These are the activations of a small neural network, seen along a few directions. Each row is one input.
In each table, some parts of the input vary, and every possible input appears once, in random order.
A made-up example of a description, with smaller parts first: one of 5 places around a ring, together with either a single point or one of 11 places around a ring or (one of 3 separate values, together with one of 4 places along a line).
Shared parts are said once, and a part with two or three values counts as separate values.
In the rows, 128 means zero.

Other details of the inputs shift rows strongly along three fixed directions, in all tables alike. That doesn't count.

Rows:
x1: [185 112 158  91 115 169  88 122 123 165 116 181]
x2: [121 116 142 137  87 151 133 136 162 114  90 164]
x3: [110 145 166 172 125 137 150 106 175 130 114 213]
x4: [129 111 100 102 151  99 170 144 115 123 151  62]
x5: [153 127 152 112 112 129 104  95  79 131 136 130]
x6: [115 158 138 172 122 122 157 106 166 108 120 156]
x7: [102 140 101 163  86 141 150 119 123  66 107 134]
x8: [106 155 140 156 127 127 114 108 114 122 130 143]
x9: [153 145 118 121 110 153 140  83  87 111 138 104]
x10: [129 130 125 142 125 101 120  97  98 108 144  93]
x11: [112 157 143 178 120 124 130  90 131 102 109 168]
x12: [163 156 122 139  93 147 125  78 123  90 136 123]
x13: [130  85 144  70 152 112 115 209 164 191 127 134]
x14: [121 155 110 149 126 143 106 112 131  92 120 148]
x15: [160  80 160  68 144 103 105 176 128 221 129 118]
x16: [161  88 121  61 154 135 138 162 102 173 143  96]
x17: [136 160 105 138 110 145  93  87 115  80 128 124]
x18: [121  74 100  89 125 137 158 175  97 132 130  81]
x19: [162 129 108 100 100 144  84  95 114 111 134 102]
x20: [120 137  92 123 115 123 115 124 130 111 133  81]
x21: [122 129 136 147 148 118 152 153 181 129 131 165]
x22: [107  98 139 143 166  73 158 177 172 161 122 140]
x23: [124 101 116 110 109 145 145 148 109 113 110 110]
x24: [109 162 102 169 117 124 113 104 151  66 136 139]
x25: [142 105 195 140 141 121 121 138 188 185  94 215]
x26: [123 169  97 167 119 132 132 110 134  78 132 153]
x27: [201 118 117  55  90 167  81  74  62 122 142  94]
x28: [ 94 130 127 144 157  79 134 166 147 133 139  96]
x29: [138 141 115 141 128 154 119 112 120 101 134 139]
x30: [105 129  97 136 165  97 170 168 136 105 146 103]
x31: [ 86 122 111 133 161  76 142 166 126 144 148 104]
x32: [115 161 121 135  94 141 105  94 109 109 132 107]
x33: [129 150 117 166 113 114 134  74 100  92 123 119]
x34: [167 113 143 100 122 146 104 122 148 149 128 157]
x35: [156  92 175  93 148 130 122 150 126 193 104 163]
x36: [141 144 160 123 107 144  92 102 110 150 127 149]
x37: [119 125 132 133 150 106 127 128  92 132 132 110]
x38: [107 179 125 187 127 137 150 103 157  68 125 173]
x39: [107 122  80 100 148 115 130 167 101 130 141  65]
x40: [164 122 130 106 125 157 139 109  86 131 141 101]
x41: [130 136 121 128 139 117 159 128 128 113 132 110]
x42: [135 147 130 166 119 137 120 112 183 113 120 188]
x43: [169 100 201 102 123 149 127 139 163 197 107 194]
x44: [111 119  84 123 172 118 165 150 113 120 147  79]
x45: [116 111  98 123  97 128 145 129 127  92 110  84]
x46: [140 128 179 111 111 165  86 130 140 178 109 177]
x47: [164 103 151  93 121 141 106 102  62 157 146 107]
x48: [101 118 130 148 167  73 142 155 152 135 130 111]
x49: [110 124 117 119 127 136 116 135 106 147 143 101]
x50: [120 158 143 171 119 152 143  93 130 110 120 149]
x51: [152 100 138 106 130 137 121 102  77 150 133 102]
x52: [148 139 119 110  75 149  87  75  96 124 141  78]
x53: [123 129  90 130 145 140 114 123 106 101 143 100]
x54: [ 73 132  73 161 159 106 152 179 132 109 144  89]
x55: [127 140 155 128 102 151 103 136 166 138 115 186]
x56: [174 111 143  82 111 161  76 122 112 144 130 154]
x57: [ 79 114 126 138 162  90 141 192 177 157 137 125]
x58: [119 170 119 172 116 131 159  98 131  77 132 145]
x59: [151 105 136  52 106 149  91 121  76 172 141  78]
x60: [ 80 117 157 152 186 109 137 194 170 183 122 169]
x61: [ 99 127  77 111 150 105 136 163 115 122 136  74]
x62: [ 82 128 102 163 171  62 160 157 120 105 146  91]
x63: [100 122 147 149 104 151 140 142 179 107  82 190]
x64: [132 138 179 138 136 145 141 129 163 161 106 193]
x65: [145 150 136 145 101 133 140  78 133 116 120 120]
x66: [121 110 121 120 167  96 174 172 159 146 133 100]
Description of these inputs: one of 6 places along a line, together with either a single point or one of 10 places around a ring.
Q: The inputs of x11 and x51 match in every part but the place on the line of 6. If x61 is changed in the same way as x11 into x51, which row does it become?
A: x54
Q: Which other rows does x50 become when the place on the line of 6 takes its other values? List them by row number.
A: x3, x6, x43, x64, x65
Q: List by row number the other rows that have the place on the line of 6 in common with x23.
A: x1, x8, x9, x14, x16, x35, x37, x39, x46, x64

Rows:
x67: [105 153  90 146 128 109 123  94  65  91 151  63]
x68: [ 77 193 143 237 139 119 136  98 174  82 120 200]
x69: [117 113 145 127 165 100 154 170 158 163 129 141]
x70: [ 93 127  94 136 145  94 145 141  98 112 141  71]
x71: [199 106 175  68  92 169  82  84  91 177 123 134]
x72: [140 138 162 148  98 152 121 101 156 125 105 179]
x73: [103 126 137 142 162 102 132 156 134 155 134 135]
x74: [116 161 160 166 106 160  67 118 197 128 116 224]
x75: [134 155  74 144 110 142 148  86  97  52 138  87]
x76: [117 121 120 131 141 105 161 148 143 126 129 111]
x77: [172 106 128  86 116 130 132 108  98 135 132  91]
x78: [156  75 138  52 181  96 132 182  94 210 153  79]
x79: [113 114 140 132 127 152 129 167 166 135 104 183]
x80: [190 121 145  75  71 172  80  54  53 143 132  91]
x81: [ 98  95 122 123 179 112 168 225 191 153 117 160]
x82: [127 127  78 112 130 132 155 136 105  93 141  77]
x83: [119 114 106 120 173  79 165 158 119 134 147  82]
x84: [126 112 145 122 122 129 133 141 144 146 115 139]
x85: [173 124 158  99  73 199  92  94 124 135 104 176]
x86: [133 127 164 137  94 152 112 111 148 133 101 177]
x87: [101 198  81 207 128 101 147  56  92  39 153  91]
x88: [105 109 112 107 138 111 104 187 169 149 131 125]
Q: Describe the family of inputs behind these rows.
A: either one of 2 separate values or (one of 4 places along a line, together with one of 5 places along a line)
Q: Start at x86 and move only the place on the line of 5, one step at a time. The first step leads to x84. Which rows follow, in order?
A: x72, x76, x77

Rows:
x89: [150 104 122  82 122 137  89 135 102 151 134  99]
x90: [116 143  96 136 126 122 145 136 125 104 138 109]
x91: [ 94 129  99 144 158  68 149 139 108 119 148  60]
x92: [150  94 134  77 142 131 121 169 130 169 126 131]
x93: [149 108 122  82 115 150 113 128  89 150 133  94]
x94: [131 127 176 139  98 167 113 122 153 149  98 193]
x95: [ 73 137 147 191 186  87 182 178 181 136 116 179]
x96: [101 141 101 144 110 117 128 108 110  93 133  89]
x97: [170 112 135  79 139 128 112 137 137 169 147 109]
x98: [105 136 130 147 143  87 124 124 133 123 136 116]
x99: [117 203 122 208  71 187  88  32 119  39 119 177]
x100: [144 116 164 116 102 166 104 119 132 156 107 171]
x101: [101 108  99 125 166  92 176 189 161 123 130 106]
x102: [156 132 138 118 104 158 120 109 143 120 118 152]
x103: [107 160  74 154 114 122 149 101 100  63 138  75]
x104: [170 113 143  86 113 126 110  90  70 162 137  77]
x105: [142 149 162 164 101 168 112 102 188 109  99 226]
x106: [164 113 135  88 137 122 107 117  82 156 148  96]
x107: [ 68 131  91 155 157  85 157 174 153 114 136 100]
x108: [102 103  92 121 160  88 178 181 144 115 130  85]
x109: [176 156 136 123 106 157 108  75 118 128 141 130]
x110: [ 90 141 132 169 171  81 138 154 165 133 132 155]
x111: [118 162  96 161 110 110 149  66  64  77 145  59]
x112: [135 130 127 120 117 155 106 123 115 133 124 140]
x113: [153  73 151  79 131 131 141 164 144 168 115 130]
x114: [ 89 127  79 139 146  92 171 157 118  93 137  73]
x115: [168 130 156 112 111 155 122  81  87 135 130 140]
x116: [124 136 165 151  90 149 107 107 155 130 105 178]
x117: [137 157 126 134  80 156  94  76 111 102 131 128]
x118: [133 143 138 130 112 163 108 113 130 130 119 151]
x119: [144  81 157  86 130 133 135 169 142 177 115 139]
x120: [174  90 148  65 150 135 126 133  82 181 143 115]
x121: [161  78 135  76 150 132 121 176 143 165 123 133]
x122: [100 161  70 155 110 118 123  92  93  66 147  71]
x123: [104 127 138 154 157 120 137 181 185 135 116 192]
x124: [ 93 155 170 200 170 114 144 152 200 134 110 229]
Q: Describe the family of inputs behind these rows.
A: either one of 2 separate values or one of 10 places around a ring or (one of 4 places along a line, together with one of 6 places along a line)

Rows:
x125: [109 124  86 125 126 145 146 162 168  83 124 124]
x126: [169 103 140  92 115 150 137  97  80 145 129  91]
x127: [109 137 108 157 113 126  98  98  98  94 136  93]
x128: [130 130 155 114 126 130 126 141 147 157 117 154]
x129: [136 114 145 122 158 113 145 166 146 144 127 154]
x130: [154 142 140 118 109 132 116  97 124 120 134 118]
x131: [115 120 104 125 153 111 176 144 104 125 134  96]
x132: [163 120 118  91  78 195 101 113 133 113 113 144]
x133: [ 97 164 120 195 150 105 163 133 169  86 127 158]
x134: [106  99 116  99 152 105 120 180 109 160 146  98]
x135: [ 98 115 135 139 143 103 122 152 151 142 126 122]
x136: [129 119 116 143 128 114 156 107  96 108 119  87]
x137: [158 149 165 147 111 166 129  71 131 109 110 185]
x138: [117 131 165 145 154 126 148 163 179 155 112 198]
x139: [124 134  95 117 138 106 122 125 101 113 149  89]
x140: [119 105 166 111 141 114 137 173 170 179 116 176]
x141: [133 121 115 132 156 112 164 133 114 116 132 119]
x142: [103 167 108 172 114 123 123 104 130  94 138 115]
x143: [156 108  95  73  90 179 116 132 108 116 122  94]
x144: [ 85 145 104 156 157  99 143 155 151 117 144 112]
x145: [165 100 156  88 118 144 117 122 109 164 121 118]
x146: [141 104 117  97 112 111 122 108  88 131 138  64]
x147: [103 138 108 144 116 125 101 105  92  95 137  98]
x148: [138 129 131 129 129 138  96 128 123 149 134 140]
x149: [105 142 123 147 134 119 149 126 126 112 124 128]
x150: [123 137 100 113 138 110 119 128 101 117 152  86]
x151: [153 151 144 142  96 153  88  73 131 116 130 155]
x152: [ 58 177 120 225 153 110 174 143 186  82 114 181]
x153: [156 100 163 111 137 148 148 140 133 170 119 150]
x154: [112 170 102 157 114 115 136  88 122  69 143 114]
x155: [153 112 161 106 124 137  96 132 149 164 137 154]
x156: [136 128 171 149 114 144 137 107 139 133  97 185]
x157: [ 99 125 112 119 148 108 132 157 127 143 145 101]
x158: [ 99 123 108 125 169 105 124 175 136 154 134 129]
x159: [118 157 146 178 124 139 143 109 163 113 114 171]
x160: [105 134 106 122 148  95 154 151 133 129 138 104]
x161: [137 121 159 118 127 132 126 140 151 164 117 146]
x162: [148 139 112 112 105 135 123  81  96 119 141  81]
x163: [121 125 145 142 151 126 105 149 162 157 132 167]
x164: [171  93 162 103 141 134 140 131 132 163 120 156]
x165: [116 111 109 114 140 100 149 147  98 125 128  78]
x166: [122 113 108 116 143 109 170 140  93 127 133  86]
x167: [ 72 140 105 151 149  94 143 161 142 114 141 117]
x168: [169 101 159 111 143 139 142 132 137 162 121 157]
x169: [117 122 168 138 130 132 109 146 172 168 116 178]
x170: [126 122 122 132  79 171 115 126 161  98  92 163]
x171: [132 152 108 144 121 131 161  93  90  92 129 107]
x172: [161 156 154 136  97 161 111  73 115 107 122 162]
x173: [148 153 138 142  99 157  77  77 116 115 133 168]
x174: [138 121 122 112 110 134  93 119  89 139 141  99]
x175: [107  99 125 129 156  86 161 180 132 142 122  95]
x176: [108 132 117 128 141 130 109 143 114 135 141 117]
x177: [152  92  98  73 116 150 123 164 142 132 119 123]
x178: [134 110 141 100 118 118 120 132 119 144 126 114]
x179: [104  92 124  94 147  94 125 175 118 155 137  90]
x180: [165 133 120 110 104 149  78  81  90 126 142 112]
x181: [129 127 126 131 138 126 145 132 120 134 131 109]
x182: [100 165 106 153 128 115 123 116 126  94 137 120]
x183: [126 132  97 131  83 171 125 122 144  85 109 134]
x184: [123 137 112 122 143 120 107 139 110 123 143 119]
x185: [159 106 153  85 142 115 120 154 146 173 120 150]
x186: [107 161 151 182 115 155  99 110 155 118 121 179]
x187: [171  95 158  94 147 128 124 146 138 176 119 150]
x188: [123 141 115 153 142 104 142 120 149 113 132 126]
x189: [158 136 141 130 111 150 141  87 110 123 124 129]
x190: [132 147 133 139  96 133 119  88 114 106 125 109]
Q: Describe the family of inputs behind these rows.
A: one of 6 places along a line, together with either a single point or (one of 2 separate values, together with one of 5 places along a line)
Q: The inputs of x177 and x143 match in every part but the place on the line of 6. If x187 is changed in the same way as x177 into x143, which row does it become?
A: x181
Q: Which other rows does x172 become when the choice among 2 separate values takes its other values? List them by row number.
A: x133
Q: Start at x178 and move only the place on the line of 6, one step at a time. The first step leads to x140. Which rows follow, in order?
A: x128, x160, x154, x185
Q: Which other rows does x175 become when the choice among 2 separate values takes its other values? List them by row number.
A: x165
Q: Which other rows does x168 become when the place on the line of 5 takes its other values? List them by row number.
A: x130, x133, x155, x163
Q: Which other rows does x140 become when the place on the line of 5 takes its other values? List them by row number.
A: x134, x149, x166, x167
Q: Which other rows does x153 become when the place on the line of 6 takes its other values? List them by row number.
A: x126, x136, x164, x168, x189

Rows:
x191: [158  90 173  98 137 149 150 155 145 175 103 178]
x192: [123 123  84 101 141  78 136 119  68 119 161  27]
x193: [148 144 130 125 128 131 120  93  86 123 143 108]
x194: [139 117 110  99 142 126 143 159 136 138 136 106]
x195: [130 151  81 122 110 148 128  98  85  87 149  70]
x196: [ 67 165  65 184 122 108 147 125 129  48 137  86]
x197: [ 66 124 166 199 167 101 194 195 226 137  88 223]
x198: [157 128 162 103  75 180  86  95 132 151 113 159]
x199: [ 99  81  92  96 173  76 161 217 145 151 137  78]
x200: [137 111 194 122 129 146  92 137 138 196 109 195]
x201: [165 160 155 137 100 153  96  61 118 122 128 163]
x202: [165  85 160  78 133 156 101 163 150 177 113 179]
x203: [154 149 137 126  85 180  93  90 128 104 120 161]
x204: [154 164 130 137  54 173  98  45 111  83 117 126]
x205: [ 75 181 107 226 130 126 152 123 197  53 112 196]
x206: [130 134 134 127 121 118 118  96  87 127 136  99]
x207: [129  89 129  99 175  75 150 174 128 177 143  83]
x208: [ 93 164 106 197 159  91 163 116 152  82 143 123]
x209: [135  91 115  87 128 121 115 154 112 144 128  97]
x210: [138 111 128  98 151 124 120 144  85 164 143 103]
Q: Describe the family of inputs behind these rows.
A: one of 2 separate values, together with either a single point or one of 4 places along a line or one of 5 places around a ring
Q: List by row number the other rows that have the choice among 2 separate values in common with x194.
A: x191, x193, x195, x201, x202, x203, x205, x208, x210
Q: Start at x196 and move only the place on the ring of 5, one step at a time. The first step leads to x209. Which rows follow, in order?
A: x199, x204, x198
